A small network was shown many inputs. Here are its activations along a few directions, one row for each input.
In each table, some parts of the input vary, and every possible input appears once, in random order.
Descriptions start from the smaller parts, as in this example, which fits no table here: one of 8 places around a ring, together with either a single point or (one of 2 separate values, together with one of 4 places along a line) or one of 9 places around a ring.
Shared parts are said once, and a part with two or three values counts as separate values.

Other details of the inputs shift rows strongly along two fixed directions, in all tables alike. That doesn't count.

Table:
R1: [ 31   4 -14 -23 -14 -14 -10  19  34 -14  40]
R2: [-35 -44 -29 -16  24  -1  26   7 -49 -12   0]
R3: [ 24  -3  -1 -13 -15 -27 -12   2  37 -22  35]
R4: [ -6 -27 -19 -23   8 -10  11   8 -12 -12  20]
R5: [-37 -40 -48 -25  22   8  25  15 -50  -7   4]
R6: [  6  55  30  13 -12  31 -43 -31  53  42 -35]
R7: [-23  21   5  40   2  36  14 -11 -47  32 -55]
R8: [  3 -18 -30 -14  -3  -6  17  20 -19 -14  22]
R9: [ -1 -17 -18   7  -4 -22  16  12 -19 -27  16]
R10: [ -5  33 -10 -13  -1  38 -26  -8  24  39 -18]
R11: [ -1   1  13   5   6   9   3   1  -7   6 -12]
R12: [ 16   5 -39 -17 -22 -16 -15  12  34 -21  37]
R13: [ 13  23  -7 -11  -9  13 -19   3  29  14   5]
R14: [ -23   94   49   48   -8   81  -53  -63   34   96 -105]
R15: [ 14   0 -36 -37 -12 -10 -17  10  37 -10  41]
R16: [ -9 -37  16   8  24 -13  39  15 -57 -16  -2]
R17: [ 51  16  26  -8 -24 -43 -29   2  75 -28  48]
R18: [ 21  -5  -3 -32  -2 -17 -15   7  39 -11  37]
R19: [-26 -38  27  13  35   1  40   3 -68  -2 -25]
R20: [-33 -21 -17 -22  32  31  18   7 -45  23 -19]
R21: [-37 -42  -1 -16  41  18  33   6 -63  11 -19]
R22: [ 10  27 -12   9 -25  -3 -27  -9  42  -5   4]
R23: [  8  44  14  34 -22  14 -18 -18  18  20 -27]
R24: [-16  -8   4  20   3  -7   9  -9 -19  -8 -15]
R25: [ 32  11  -4 -14 -30 -42 -36 -10  79 -30  48]
R26: [ 33   1   7 -10 -13 -23  -9  13  36 -22  34]
R27: [ -1 -19  -9  11  -3 -27  17   8 -18 -30  15]
R28: [-26 -40  22   6  34   6  40   3 -68   3 -24]
R29: [-18  16  28  39  12  32  16  -9 -46  31 -56]
R30: [-23  86  13  44 -22  64 -55 -53  43  69 -82]
R31: [  1 -28   4  -5   5 -22  16   2 -14 -20  16]
R32: [  5 -28  13 -12  13 -16  15  11 -12 -16  16]
R33: [-20 -12  -4  19   9  17  24   2 -49   6 -28]
R34: [ -9 -35   8   4  23  -8  39  19 -57 -13   0]
R35: [ 36   7   9  -3 -15 -27  -6  15  31 -22  35]
R36: [ 46  17  11  -4 -33 -44 -29  -3  73 -31  48]
Each input here is: one of 4 places along a line, together with either one of 3 separate values or one of 6 places around a ring.
Q: Changing only the place on the line of 4 turns R15 into R5. The same change can be made to R23. Which row results?
A: R27
Q: A walk changes only the place on the line of 4. It starts at R24 and steps to R36. List the rest of the walk in order.
A: R17, R19
Q: Which other rows does R8 become when the choice among 3 separate values takes its other values? List them by row number.
A: R4, R15
Q: Which other rows does R19 become when the place on the ring of 6 takes its other values? List them by row number.
A: R6, R11, R14, R16, R34

Table:
R37: [ 45  29 -16 -36 -33 -24 -51   3 103 -15  57]
R38: [ 1  2 -1  1  1 -1  2  4 -4 -1  1]
R39: [ -5  -3 -12  -1  -3  -2   2  -2  -4  -2   3]
R40: [-5 -2 -9  1 -1 -3  1  0 -3 -4  2]
R41: [ 3 -3  8  0  3 -3  5  2 -4 -1  2]
R42: [-1 -4  9  1  2 -5  2 -5 -1 -1 -1]
R43: [ 0  1 -9 -1 -4  2  3  2 -4  1  2]
R44: [-3 -2 -3  4  0 -2  1  1 -2 -4 -1]
R45: [-1 -4  6  1  3 -5  2 -3 -1 -3  0]
R46: [ -5  -1 -11   0  -4   0   1  -3  -3  -1   0]
R47: [ 0  1 -7  1  0  1  3  4 -5  0  2]
R48: [-1 -3  7  3  2 -3  1 -3 -1 -2 -2]
R49: [ 5 -5 11  0  3 -3  5  1 -3 -1  2]
R50: [-5 -2 -9  1 -2 -2  2  0 -4 -4  1]
R51: [ -3  -7   2 -18  11   7  -2  -1   2   9   2]
R52: [-1 -4  8  1  3 -4  1 -5 -2  0 -1]
R53: [-3 -2  3  4  1 -2  1  0 -2 -3 -2]
R54: [-3 -2 -7  4 -3 -1  1  1 -3 -5 -1]
R55: [-1 -2  4  5  0 -2  1  0 -1 -5 -3]
R56: [-3 -3 -9  2 -5  0  2 -2 -4 -3  0]
R57: [  0  -1 -10  -2  -2   0   4   2  -6   0   4]
R58: [ -4  22  15  14  -4  17 -13 -18  10  22 -26]
R59: [ -3  -8  -1 -18  11   6  -1   2   2   5   4]
R60: [ 2  1 -4  3 -3  2  2  4 -4 -2 -1]
R61: [ 1  0  4  1  3 -1  3  3 -4  0  1]
R62: [ 2 -2 -7  0 -4  1  4  3 -5 -2  3]
R63: [ 1  1 -1  2  1 -1  3  4 -4 -1  0]
R64: [ 5 -3 13  3  2 -1  4  0 -3  1 -2]
R65: [-4 -2 -4  1  1 -4  1  1 -3 -5  1]
R66: [-2 -4 -2  4 -1 -3  2  2 -3 -7  0]
R67: [ 3 -3  8  0  4 -4  4  2 -4 -1  3]
R68: [-4 -3 -9  2 -2 -2  2  1 -4 -5  1]
R69: [ 1  0 -8  0 -4  2  3  2 -4  1  1]
R70: [ 3 -1  1  3  0 -1  4  6 -5 -4  0]
R71: [ 1  1  0  3  0  1  2  4 -3 -1 -1]
R72: [ -7  -5 -18 -19   4  10  -2   2   0   7   5]
R73: [ 3 -2  9  2  2 -2  4  2 -3  0  0]
R74: [ -9  63  26  35 -14  48 -36 -38  28  55 -63]
R75: [-3 -1  2  2  3 -3  0 -2 -1 -2 -1]
R76: [ 0  0 -7  0 -1  0  3  5 -5 -2  2]
R77: [-4  0 -3  3  0 -2  0  0 -2 -3 -2]
R78: [ -4  -1 -10   1  -5   1   1  -2  -3  -1   0]
R79: [ 4 -4 10 -1  4 -4  4  0 -4  1  2]
R80: [ 4 -2 11  0  3 -2  4  0 -3  2  0]
R81: [ 5 -3 10  3  2 -2  4  2 -3 -2  0]
R82: [ 0 -4  8  4  1 -3  1 -2 -1 -4 -2]
R83: [ -6  -5 -10 -16   7   8  -3   5   1   5   2]
R84: [ 1 -1 -6  1 -2  0  4  5 -5 -2  2]
R85: [ -5  -5  -5 -16  10   8  -2   4   1   5   2]
R86: [ 2  0  4  1  2 -2  3  4 -3 -2  1]
R87: [ 2 -1  5  3  2 -1  3  4 -4 -2  0]
R88: [ 4 -3  6  3  1 -2  4  5 -4 -4  1]
R89: [-2 -4  6  1  4 -5  2 -3 -3 -3  1]
R90: [-2 -2  2  2  2 -4  1 -1 -2 -4 -1]
Q: Changing only one part turns R48 into R53. The same change can be made to R67. Which row results?
A: R61
Q: Changing only one part turns R46 into R90. The same change can be made to R56. Which row results?
A: R55
Q: Describe the family of inputs behind these rows.
A: one of 6 places along a line, together with either a single point or (one of 2 separate values, together with one of 4 places along a line)
Q: Which other rows does R74 become when the choice among 2 separate values takes its other values? List them by row number.
A: R64
Q: Which other rows does R70 become when the place on the line of 6 takes its other values? List them by row number.
A: R60, R62, R64, R81, R88
Q: Which other rows does R77 become when the place on the line of 4 takes its other values? List them by row number.
A: R44, R65, R66

Table:
R91: [  -9  -95    9   -4   39  -46   82   42 -104  -57   30]
R92: [ 37  -8 -27 -57 -17 -40 -32  13  81 -33  79]
R93: [ 26  38 -22 -13 -36 -10 -47  -9  81  -4  29]
R94: [ 19 -82   3 -22  16 -76  49  37 -35 -77  71]
R95: [ -7 -18 -19   1   3  -5  20  14 -31 -13   6]
R96: [ 12 -41  13 -13  16 -28  30  24 -26 -30  29]
R97: [ 43   0 -27 -27 -34 -52 -25  14  73 -48  75]
R98: [ 14  88   0  -1 -31  48 -71 -33  90  60 -28]
R99: [-12 -55 -30 -20  12 -32  30  20 -34 -42  35]
R100: [ 31  71  32  16 -29  18 -55 -26  82  33 -16]
R101: [-46 -46 -19  -8  40  27  48  15 -94  12 -28]
R102: [ 54  18  28   4 -30 -46 -23   2  67 -31  45]
R103: [-30 -50  -2   5  35   4  56  22 -93 -10 -15]
R104: [ -8 -24 -17 -26  18   8  16  17 -25   2  11]
R105: [ -60   24   15   50   26   76   19  -25  -82   67 -106]
R106: [ -2 -53 -12 -24  15 -40  25  19 -20 -43  41]
R107: [ 10  99  38  36 -28  53 -66 -48  76  68 -62]
R108: [-10 -30  -6  -4  13 -13  23  10 -32 -17   8]
R109: [-27  27  30  26  12  44  -9 -29 -13  47 -64]
R110: [ -3  96   1  10 -26  68 -73 -45  78  78 -55]
R111: [ 43  30 -19 -13 -41 -31 -39   3  82 -24  50]
R112: [ 26 105   2  28 -51  39 -73 -33  97  49 -30]
R113: [ 12  87  -3   4 -34  46 -71 -35  90  56 -29]
R114: [-40 -18  33  47  30  26  47  -9 -96  21 -67]
R115: [ -63   18   12   43   27   70   15  -28  -74   62 -101]
R116: [-19 -72  13  -4  45 -12  68  32 -98 -24   1]
R117: [-28  47  37  50   1  49 -16 -41 -10  54 -82]
R118: [-22   2 -22   7   1  20   5  -4 -24  12 -21]
R119: [-30  37 -12  28  -4  52  -8 -19 -21  45 -59]
R120: [ 40 -14 -31 -33 -24 -48  -9  26  48 -48  76]
R121: [  3 -44  19   2  12 -42  28   7 -25 -39  22]
R122: [-15 -45 -25 -42  23  -9  15  14 -18 -15  27]
R123: [  4  67  -6  -2 -24  40 -58 -30  72  47 -25]
R124: [  3 -51 -25 -45  19 -22  25  31 -21 -28  48]
R125: [-23 -37  30  31  30   3  54   9 -91  -3 -34]
R126: [ 40  -2  23   1 -20 -50 -10   2  46 -38  44]
R127: [ -77   23   -9   43   24   87   12  -33  -81   73 -113]
R128: [ -56  -32  -19   22   34   42   55   10 -116   21  -56]
R129: [-16  54  40  55  -3  51 -11 -31 -14  55 -80]
R130: [ 35  -4  16  -6 -18 -47 -13   2  48 -36  44]
R131: [ 29  22 -13 -25 -19  -4 -28   7  56   0  32]
R132: [  8 -75   3 -31  25 -54  41  31 -33 -57  56]
R133: [ 25 -21 -26 -51  -9 -37 -17  14  54 -34  68]
R134: [ -9   2   4  12   7  13  10   1 -24  10 -19]
R135: [-42 -45 -17  -8  39  27  49  18 -93  12 -26]
R136: [ 45  14  24   1 -28 -48 -27  -7  71 -32  43]
R137: [ 46   9 -27 -28 -39 -53 -36   8  89 -46  76]
R138: [ 51 -18  13 -15 -19 -66  -3  18  47 -56  71]
Q: Changing only one part turns R114 into R111. The same change can be made to R126. Which row results?
A: R97
Q: Changing only one part turns R116 into R112. The same change can be made to R96. Which row results?
A: R95
Q: Describe the family of inputs behind these rows.
A: one of 6 places along a line, together with one of 8 places along a line
Q: Which other rows does R109 become when the place on the line of 8 takes its other values? List them by row number.
A: R99, R106, R117, R121, R122, R127, R133

Table:
R139: [ -8  -7  12  15   7   4  16  -3 -29   4 -17]
R140: [ -6 -10   9  14   7   2  18   2 -31   0 -12]
R141: [ 12   9  -4 -16  -3   0 -16   4  29   1  14]
R142: [-5 -2 -3 -9  6  9  0  2 -2  7 -2]
R143: [ 10  12 -13   0 -15  -6 -14   2  25  -8  12]
R144: [-8 -1 -7  3 -2  0  0 -6 -4  1 -5]
R145: [-1  2 -8 -8  2  9 -2  5  1  6  1]
R146: [  9  11   3 -16  -1   1 -19  -2  32   6  10]
R147: [ -3  -6   6  14   2   0  17   3 -27  -1  -9]
R148: [-15 -11 -18   7   4   6  16   6 -33  -3  -8]
R149: [-13 -17  -2 -11  13   7  12  -1 -21   7  -5]
R150: [ -6  -6  11  15   8   4  16   5 -29   0 -15]
R151: [ 1 -3 21  9  4 -4  3 -5 -4 -1 -7]
R152: [-13 -10 -10  -5  10  14  13   3 -27  11 -10]
R153: [  6   3  -8  -4  -6 -10  -9   4  19 -11  14]
R154: [ -6  -8   2 -12  10   6   0  -1  -1   6  -1]
R155: [ 12  15 -11 -11 -12   3 -15   0  26   6  12]
R156: [ 20   9  17   3 -12 -17 -12  -8  30  -6  13]
R157: [-13 -22  11  12  13  -2  27   0 -44  -2 -14]
R158: [ 2  0 14 11  1 -3  5 -1 -6 -2 -6]
R159: [-16 -14 -12   4  11   4  17  10 -33  -6  -7]
R160: [ 12  11   1 -16  -6  -1 -19  -7  35   6  12]
R161: [-17  -8 -12   8   5   8  12  -1 -28   2 -13]
R162: [ 19   8  15   3  -6 -14  -8   3  23 -10  12]
R163: [ 10   7 -19  -1 -17 -10  -7   4  17 -11  17]
R164: [ 17   7  18   3  -9 -15 -10  -7  26  -6  10]
R165: [ 19   7  14   3  -5 -15  -6   6  18 -12  14]
R166: [  6   4  -4  -4  -8 -10 -12  -3  23  -9  11]
R167: [ -6   0 -10   3   1   2   1   4  -6  -3  -3]
R168: [ -4 -10  -8 -12   8   5   6   8 -10   1   3]
R169: [  9   3  -7  -6 -11 -14 -12  -4  26 -11  17]
R170: [ -31  113   23   50  -11  107  -58  -54   28  111 -118]
R171: [-11 -22  13  11  14  -2  25   1 -40  -3 -12]
R172: [ -3   0 -15   3  -4   0   2   6  -5  -7   2]
R173: [ -7  -2 -11   4  -2   1   2   1  -6  -4  -3]
R174: [  5  -3   8  10  -1  -5  10   4 -12  -5  -1]
R175: [-12 -12  -5  -9  11   9  10  -1 -20   9  -6]
R176: [ -9 -15   4 -15  18   4   5   3 -10   3   0]
R177: [ -4 -10 -10 -12   6   5   7   6 -11   2   4]
R178: [ 14  10  -7 -16 -12  -4 -16  -2  32   2  18]
R179: [-13  -4 -16   8  -1   7  10   1 -23   1 -10]
R180: [ 17   3  22  -1  -2 -18  -9  -2  26 -10  13]
R181: [ 11  11  -6 -14  -9   1 -16  -2  29   4  13]
R182: [ 18   5  16   1  -6 -17  -8   2  24 -11  14]
R183: [ 13   8  -1 -17  -6  -4 -18  -1  35   1  17]
R184: [  4  -4  12   9   2  -5   9   4 -11  -6  -2]
R185: [-19 -20  -3   0  16   1  15   3 -29  -5  -9]
R186: [ -5  -8  -2 -13  11   6   2   5  -5   4   2]
R187: [ -4  -6  -3 -12   6   6   1  -1  -3   7   1]
R188: [-13 -11 -10  -6  11  14  14   6 -28   8  -8]
R189: [-21 -20 -12   4  10   2  21   1 -39  -3 -10]
R190: [ 18  14  21   4  -8 -12 -16  -5  33  -4   8]
R191: [  9   6 -16  -3 -14 -10  -8   3  19 -11  16]
R192: [  9   7 -10  -4 -13 -11 -13  -3  25  -9  15]
R193: [  4  -1   8  11  -3  -4   8   0 -10  -2  -3]
R194: [ 4 -5 17  7  3 -8  5 -1 -4 -6 -1]
R195: [-16 -10  -5   3  10   4   8   1 -20  -1 -10]
R196: [  6   3  -8  -4  -9 -11 -10   0  21 -11  14]
R197: [ 21   9  11   4 -15 -17  -9  -3  25  -9  16]
R198: [-10 -10 -15   3  -1  -2  10   2 -18  -5   0]
Q: Describe the family of inputs behind these rows.
A: one of 3 separate values, together with one of 4 places along a line, together with one of 5 places along a line
Q: Changing only the choice among 3 separate values turns R162 into R167. The same change can be made to R165. Which row results?
A: R159
Q: Which other rows does R141 become when the place on the line of 4 takes its other values? List them by row number.
A: R152, R168, R177
Q: Which other rows does R180 become when the place on the line of 4 takes its other values? List them by row number.
A: R151, R156, R164
Q: Which other rows does R152 become when the place on the line of 5 takes its other values? List them by row number.
A: R149, R155, R175, R178
